Each row below is a small network's average activation on inputs in which a field has the value named, seen along a few directions.
Values that are neighbours, or in one group, have similar rows; names and order tell nothing.
In the rows, zero is written as 500.
Strong random noise was added to every row along 7 fixed directions; ignore it. To show where, here is one row again and again, with new noise each time:
[340 458 619 480 355 418 599 490 403 605 512 518 528 576 698 544 677 190
 463 342 136]
[628 644 280 660 810 678 260 815 643 417 277 390 387 532 448 245 515 649
 295 482 471]
[528 464 412 420 530 465 473 477 439 389 426 542 553 432 424 549 488 565
 566 607 645]
[336 545 504 391 456 417 636 304 256 575 480 451 446 338 685 838 526 252
 618 582 410]
[403 505 533 586 695 483 456 434 509 349 535 235 385 419 540 359 592 316
 273 417 183]
[662 375 537 644 541 476 678 457 593 356 527 491 288 568 564 548 250 490
 574 571 434]
[537 520 610 441 546 514 520 432 622 421 502 196 216 321 488 360 491 356
 365 393 215]
[544 473 601 296 395 443 571 462 518 278 415 407 411 448 429 461 335 508
 592 582 514]
[415 699 403 253 542 530 388 573 359 380 242 379 499 360 470 546 469 527
 546 645 615]


VUMIT, 16 values:
guzas: [223 681 480 460 317 481 543 558 249 670 424 733 707 688 728 810 524 460
 683 635 655]
pudup: [377 804 483 466 703 612 240 521 361 307 331 287 556 464 407 406 504 663
 345 568 552]
zupeb: [566 585 503 218 433 510 350 516 636 594 555 388 459 224 232 368 597 629
 458 497 735]
soke: [512 522 251 534 751 503 440 327 497 586 665 456 536 156 371 614 631 566
 429 588 761]
pegor: [463 544 447 572 507 532 539 514 515 651 559 431 405 446 647 601 506 281
 429 495 418]
pude: [509 372 850 354 329 436 540 260 617 603 780 399 366 437 448 388 653 418
 444 195 240]
fod: [266 583 594 516 393 343 606 564 369 372 550 549 669 799 681 535 406 324
 500 609 365]
sok: [468 591 436 671 490 568 425 579 452 944 554 669 535 524 643 617 775 520
 458 326 457]
dadom: [483 561 347 625 668 599 511 466 394 671 417 539 454 430 594 694 537 404
 499 496 517]
novez: [583 375 483 543 410 519 612 436 559 752 658 496 394 284 526 593 620 428
 536 376 423]
vusir: [427 593 424 570 303 607 582 578 236 974 336 660 504 583 801 811 590 368
 645 384 339]
kiv: [519 619 522 311 329 515 633 554 518 557 351 571 481 511 575 613 331 452
 744 616 597]
paku: [443 439 447 903 758 435 598 273 398 503 723 580 496 662 681 790 358 530
 532 650 619]
malim: [773 217 370 792 626 547 565 464 654 495 633 749 597 585 365 491 368 668
 554 548 666]
mili: [681 321 572 511 426 530 526 538 589 575 471 617 466 582 475 514 411 582
 605 388 518]
sufed: [466 649 631 328 468 528 513 364 615 424 573 174 300 252 382 379 408 559
 441 565 550]
The values of VUMIT form a line.
How many steps from neighbour to neighbour lead from pudup to mili, at the fewest? -> 14
Name the neighbours of fod, in listed order. -> zupeb, soke
Name the neighbours of malim, in listed order. -> dadom, novez
Name the neighbours of guzas, in listed order. -> paku, sufed
